These are the activations of a small neural network, seen along a few directions. Each row is one input.
Each table varies a few parts of the input and shows all the possible inputs, shuffled.
A made-up example of a description, with smaller parts first: ring(8) and (point or ring(9) or (values(3) and line(6))).
Shared parts are said once, and a part with two or three values counts as separate values.
(in the rows, 128 means zero)

Other details of the inputs vary at random and push rows far along three fixed directions, the same in every table; ignore that.

Rows:
r1: [177 137 106 132 113 175  93 133 141 174 124 151]
r2: [157 150 123 118 119 158 102 140 144 145 118 143]
r3: [ 87  32 110 201 146  12 144  36  55 221 150  53]
r4: [187 119  99 155 118 143 124 110 131 191 104 136]
r5: [134 181 180 196  50  79 195 218 204  81  79  85]
r6: [171 118 127 148 120 166 109 130 146 170 108 133]
r7: [141 170 144 188  73 108 173 191 148  48 101  91]
r8: [106 139 159 111 126 144 132 147 150  99 131 138]
r9: [116 151 136  93 125 120 144 146 135  98 122 147]
r10: [110 150 149  98 127 134 129 132 156  98 125 128]
r11: [ 81 107 158 170 107  43 181 114 135 119 121  64]
r12: [171 124 100 148 102 155 111 117 156 174 113 129]
r13: [186 130  96 147 101 149 127 138 139 173 108 148]
r14: [146 148 122 114 111 160 102 144 143 141 115 147]
r15: [168 128 119 134 133 173  92 132 151 157 105 149]
r16: [ 96 124 135  68 168 135 128 102 108 105 169 160]
r17: [115 153 136  97 131 123 142 145 146  90 122 149]
r18: [174 122 114 144 113 157 110 119 153 173 112 124]
r19: [125 166 187 195  68  90 191 207 207  74  68  92]
r20: [126 143 136 143 117  95 160 148 150 107 109 126]
r21: [124 134 156 127 121 102 167 172 134  97 120 131]
r22: [ 91 130 117  78 146 125  99 103 114 122 149 141]
r23: [ 90 121 122  74 157 132 101  97 123 113 151 139]
r24: [ 94 131 152  68 162 121 136 141 105  85 149 157]
r25: [100 131 132 111 131 129 133 132  88  61 161 114]
r26: [122  29 113 187 170  46 146  71  49 211 149  94]
r27: [ 74 131 152  69 158 134 115 117 122  89 148 144]
r28: [154 117 104 135 126 123 126 124 123 159 115 140]
r29: [160 147 121 116 128 161 126 126 146 135 122 160]
r30: [155 138  99 114 116 154  93 109 132 169 118 140]
r31: [136 133  97 132 152 168 128 116  97 112 144 109]
r32: [174 115 103 145 126 167  89 118 143 179 105 142]
r33: [173 128  91 133 109 155  93 109 133 190 117 134]
r34: [118 127 172 240  67  38 202 177 184 110  70  58]
r35: [146 149 115 123 118 151  95 144 147 137 108 150]
r36: [169 129 106 158  98 155 106 131 139 183 108 138]
r37: [169 122 105 143 108 149 110 116 152 172 112 122]
r38: [ 95 125 128  76 174 126 120 102 111 103 163 161]
r39: [ 83 137 131  61 162 111 125 129 112  81 151 158]
r40: [109  27 109 189 172  49 150  28  51 223 165  89]
r41: [ 90 131 119  74 139 132 106 103 113 123 158 144]
r42: [ 74 131 146  65 161 128 114 112 130  86 152 138]
r43: [151 139 127 114 120 171 103 142 156 133 114 147]
r44: [ 99 152 155 129 106 104 145 153 144 102 111 119]
r45: [ 77 134 145  69 160 127 142 112 116  83 171 161]
r46: [149 118  95 160 139 155 140 110  94 138 147  98]
r47: [160 123 107 159 111 139 102 125 131 181 102 131]
r48: [109 121 135  75 159 136 127 135 101 107 157 166]
r49: [174 134 123 130 124 179  91 144 135 166 117 152]
r50: [173 126 123 159 111 162 107 142 136 176 115 141]
r51: [ 43  87 154  95 172  49 172  84  74 106 176 109]
r52: [ 99 131 116 100 165 151 138 112  83  83 168 106]
r53: [102 126 129  85 158 135  96 114 111 123 153 146]
r54: [100 136 157 135 108 115 150 152 156  97 121 120]
r55: [129 180 146 196  88 109 205 195 164  46  97  67]
r56: [158 130 109 132 119 143 134 124 136 154 122 148]
r57: [136 136 102 126 153 169 130 112  94 112 148 109]
r58: [148 126 100 138 126 159 108 123  93 107 140 125]
r59: [158  81 126 223 121  84 130 114 109 208 109  91]
r60: [ 82 134 164 108 145 110 128 147 122  91 139 133]
r61: [101 125 124  58 158 130 121 117 101 109 157 159]
r62: [106 142 162 107 134 139 129 142 147  98 123 134]
r63: [183 123 100 145 124 162  91 114 153 179 106 135]
r64: [121 146 136 149  99 124 154 155 115  61 138 108]
r65: [170 131 108 124 117 178  99 118 154 164 120 145]
r66: [ 81  59 140 216 125  24 188  81  42 125 158  37]
r67: [ 85 136 162  83 155 131 115 134 112  97 149 144]
r68: [174 129 111 116 136 163 107 148 128 147 114 167]
r69: [107 150 134  99 126 123 121 138 162  89 122 131]
r70: [110 152 143 110 131 118 119 151 145  97 129 135]
Each input here is: line(5) and (values(2) or line(4) or ring(8)).
The inputs of r42 and r18 match in every part but the line(5) part. If r23 is changed in the same way as r42 into r18, which row does it become? -> r37
The inputs of r40 and r16 match in every part but the line(5) part. If r19 is changed in the same way as r40 into r16, which row does it become? -> r6
Change only the values(2) part in r57. List by row number the other rows that result. -> r66
A walk changes only the line(4) part. It starts at r48 and steps to r13. List the rest of the walk in order. -> r56, r45
Change only the line(4) part in r24. List by row number the other rows that result. -> r4, r9, r29
Change only the ring(8) part in r30. List by row number the other rows that result. -> r2, r10, r11, r27, r44, r62, r67

Rows:
r71: [120  63 118 186 127  92 119  68  70 191 147  68]
r72: [137 120 138 210  99  96 189 144 142 111 112  71]
r73: [104 172 155  54 118 159  99 172 170  80 119 184]
r74: [ 40 128 185  87 139  70 169 134 148  68 137 122]
r75: [ 68 136 181 111 155  86 177 169 104  48 145 125]
r76: [208 160 119 164  86 168 135 197 149 135  87 146]
r77: [200 172 112 143  87 150 147 170 183 147  90 165]
r78: [184 159 122 156  89 173 114 157 204 153  82 121]
r79: [131 124 152 221 101  91 178 158 133 110 108  76]
r80: [128 114 118  50 171 160  82 111  96 144 165 200]
r81: [187 113  68 150 121 183  83  72 111 204 129 118]
r82: [128 174 134  76 123 194 105 143 165  68 130 142]
r83: [180 107  74 143 130 162  63  83 127 217 115 126]
r84: [122  70 100 182 131  85 119  57  76 184 144  67]
r85: [134 127 136 186 100  65 190 161 119 107 104  90]
r86: [ 36 137 172  87 130  52 158 137 138  58 133 122]
r87: [132 131 135 185 102  72 206 154 121 117 112  90]
r88: [110 127 106  43 164 162  79  84 113 152 155 180]
r89: [178 112  74 141 129 170  78  78 130 224 122 125]
r90: [ 44  77 152  98 189  88 102  68  79 144 175 104]
r91: [121 176 161  60 146 161 120 181 162  70 129 201]
r92: [ 39  72 160  87 187  76 116  75  77 141 168 133]
r93: [108 115 114  59 165 174  53  93 109 150 160 158]
r94: [204  89  90 139 146 160 106  93 123 223 123 165]
r95: [ 71  80 125 114 172 107 122  83  44 117 189 110]
r96: [124 125 161 212  89  88 161 143 145 122 102  63]
r97: [132 131 123 205  90  82 177 147 131 104 110  75]
r98: [125 183 135  49 134 147 120 171 161  62 127 193]
r99: [212 158 116 160  98 177 150 183 167 131  84 143]
r100: [131 189 109  82 124 190 126 155 145  58 137 157]
The inputs of r78 and r93 match in every part but one. If r74 is changed in the same way as r78 into r93, which row does it become? -> r73
What do these inputs look like to the network? -> ring(5) and ring(6)
Change only the ring(6) part in r91. List by row number the other rows that result. -> r75, r79, r90, r92, r96
Change only the ring(5) part in r95. List by row number the other rows that result. -> r72, r79, r97, r100

Rows:
r101: [174 141  82 121 132 189  97 114 121 141 133 142]
r102: [162 145 125  86 125 178  97 137 162 147 117 193]
r103: [103 114 135 180 111  69 175 122 111 103 137  72]
r104: [ 84  45 128 191 140  51 156  59  44 175 164  53]
r105: [ 94 122  98  41 175 168  71  81  73 106 188 163]
r106: [105 175 167 114  95 120 136 178 206  76  91 140]
r107: [179  82  88 186 137 156 119  82  84 199 135  93]
r108: [123  97  96  80 185 147  88  83  54 137 172 159]
r109: [146 181 141 148 106 125 179 192 158  56 101 125]
r110: [145 168 106  38 169 231  68 154 116  86 147 199]
r111: [216 122  94 182  85 145 100 124 180 221  68 133]
r112: [250 146  96 193  68 181 111 158 190 234  64 157]
r113: [ 87 102 167 111 149  98 121 120 131 120 140 133]
r114: [107 166 158 125  95  93 150 167 184 102  96 116]
r115: [ 83 116 151 152 128  91 171 123 101  86 147  78]
r116: [104 200 148  94 118 154 164 183 170   8 128 128]
r117: [101  80 102  78 199 142  87  72  35 144 186 152]
r118: [ 95 104 146 183 114  77 175 121 100 117 139  66]
r119: [177 128 109 131 113 140 119 132 152 194 103 153]
r120: [ 58 152 161  75 143 109 116 134 148  88 135 136]
r121: [140  94 136 180 103  63 169 121 145 181 102 109]
r122: [ 84 136 183 128 125  88 147 160 153  98 122 115]
What do these inputs look like to the network? -> line(4) or ring(8) or (values(2) and ring(5))
Change only the ring(5) part in r120. List by row number the other rows that result. -> r112, r114, r119, r122
List by row number the other inputs of the same sort as r108. -> r109, r110, r117
